arr =
[[124 131 120 118 132 118 151 129 109 153 145 119]
 [124 133 122 118 133 121 151 133 106 153 145 120]
 [125 135 124 120 133 125 149 137 104 152 145 122]
 [124 130 120 118 132 117 150 128 110 152 145 119]
 [126 136 126 122 133 128 147 139 105 148 143 124]
 [124 134 123 119 133 123 150 135 105 153 145 120]
 [126 136 125 121 133 127 147 139 105 149 143 123]
 [124 129 119 118 131 116 149 125 113 150 143 119]
 [127 136 126 123 132 129 145 139 106 146 142 125]
 [126 136 126 122 133 128 146 139 105 147 142 125]
 [125 135 124 120 133 126 149 137 104 151 144 122]
 [126 135 125 121 133 127 148 138 104 150 144 123]
 [124 129 119 118 131 117 150 126 111 151 144 119]
 [124 132 121 118 132 119 151 130 108 153 145 119]
 [125 134 123 119 133 124 150 136 105 152 145 121]
 [124 132 121 118 133 120 151 132 107 153 145 120]]
arr[0,0] = 124
arr[5,3] = 119
arr[11] = [126, 135, 125, 121, 133, 127, 148, 138, 104, 150, 144, 123]
arr[10,1] = 135
arr[14,10] = 145
arr[:, 10] = [145, 145, 145, 145, 143, 145, 143, 143, 142, 142, 144, 144, 144, 145, 145, 145]
arr[0,11] = 119
arr[1,4] = 133
arr[9,1] = 136
arr[3,8] = 110
arr[2,9] = 152
arr[2,8] = 104
arr[:, 2] = [120, 122, 124, 120, 126, 123, 125, 119, 126, 126, 124, 125, 119, 121, 123, 121]
arr[13] = [124, 132, 121, 118, 132, 119, 151, 130, 108, 153, 145, 119]
arr[:, 5] = [118, 121, 125, 117, 128, 123, 127, 116, 129, 128, 126, 127, 117, 119, 124, 120]
arr[15] = [124, 132, 121, 118, 133, 120, 151, 132, 107, 153, 145, 120]
arr[5,6] = 150
arr[6,10] = 143
arr[1] = [124, 133, 122, 118, 133, 121, 151, 133, 106, 153, 145, 120]
arr[4,9] = 148
arr[4] = [126, 136, 126, 122, 133, 128, 147, 139, 105, 148, 143, 124]
arr[12,11] = 119
arr[3,7] = 128
arr[:, 4] = [132, 133, 133, 132, 133, 133, 133, 131, 132, 133, 133, 133, 131, 132, 133, 133]
arr[4,1] = 136
arr[:, 0] = [124, 124, 125, 124, 126, 124, 126, 124, 127, 126, 125, 126, 124, 124, 125, 124]
arr[12,3] = 118
arr[3] = [124, 130, 120, 118, 132, 117, 150, 128, 110, 152, 145, 119]
arr[11,2] = 125
arr[6] = [126, 136, 125, 121, 133, 127, 147, 139, 105, 149, 143, 123]
arr[5] = [124, 134, 123, 119, 133, 123, 150, 135, 105, 153, 145, 120]
arr[4,5] = 128
arr[1,2] = 122
arr[5,9] = 153

X =
131  127  129  136  119  130  136  128  127  125  131
104  128  122  119  135  151  127  145  124  136  124
133  130  135  131  126  133  122  132  124  129  144
125  138  132  138  127  127  129  139  117  127  115
131  122  126  139  125  125  148  130  126  140  115
Rows and columns are counted from 0.
(0, 0) => 131
(4, 7) => 130
(4, 4) => 125
(4, 9) => 140
(0, 5) => 130
(0, 7) => 128
(2, 8) => 124
(0, 2) => 129
(1, 10) => 124
(2, 0) => 133
(4, 1) => 122
(3, 4) => 127
(4, 6) => 148
(2, 2) => 135
(1, 2) => 122

B = [141 125 115 152 101 121 114 139 133]
B[-9] = 141
B[7] = 139
B[8] = 133

W =
[[130 150 122 135 119 153 105 136 102 129 136 109 102 128 114 125]
 [142 108 150 136 113 129 117 144 105 137 150 119 135 116 108 104]
 [144 130 131 102 140 139 139 126 104 133 153 140 138 138 104 139]
 [140 150 145 137 144 136 108 138 128 114 140 154 130 121 137 104]
 [121 129 107 105 136 117 120 152 125 124 154 131 139 138 106 117]
 [140 115 122 109 113 125 106 120 124 107 139 134 144 105 119 144]
 [132 106 107 137 115 142 103 124 121 102 119 136 113 112 131 150]
 [121 129 107 107 114 131 123 141 133 106 145 129 131 111 149 110]
 [106 126 113 111 104 141 151 116 149 129 152 134 109 152 127 115]]
W[0,0]: 130
W[3,0]: 140
W[5]: [140, 115, 122, 109, 113, 125, 106, 120, 124, 107, 139, 134, 144, 105, 119, 144]
W[7]: [121, 129, 107, 107, 114, 131, 123, 141, 133, 106, 145, 129, 131, 111, 149, 110]
W[:, 5]: [153, 129, 139, 136, 117, 125, 142, 131, 141]
W[4,6]: 120
W[4,7]: 152
W[4,13]: 138
W[6,5]: 142
W[1,15]: 104
W[2,5]: 139
W[5,6]: 106
W[5,11]: 134
W[:, 6]: [105, 117, 139, 108, 120, 106, 103, 123, 151]
W[:, 15]: [125, 104, 139, 104, 117, 144, 150, 110, 115]
W[8,2]: 113
W[2,2]: 131
W[0,1]: 150
W[8]: [106, 126, 113, 111, 104, 141, 151, 116, 149, 129, 152, 134, 109, 152, 127, 115]
W[8,13]: 152
W[1]: [142, 108, 150, 136, 113, 129, 117, 144, 105, 137, 150, 119, 135, 116, 108, 104]
W[2]: [144, 130, 131, 102, 140, 139, 139, 126, 104, 133, 153, 140, 138, 138, 104, 139]
W[0,12]: 102
W[:, 3]: [135, 136, 102, 137, 105, 109, 137, 107, 111]
W[1,2]: 150
W[3,13]: 121
W[7,1]: 129
W[8,0]: 106
W[6,7]: 124
W[3,9]: 114
W[1,9]: 137
W[1,1]: 108
W[5,4]: 113
W[7,8]: 133
W[4]: [121, 129, 107, 105, 136, 117, 120, 152, 125, 124, 154, 131, 139, 138, 106, 117]
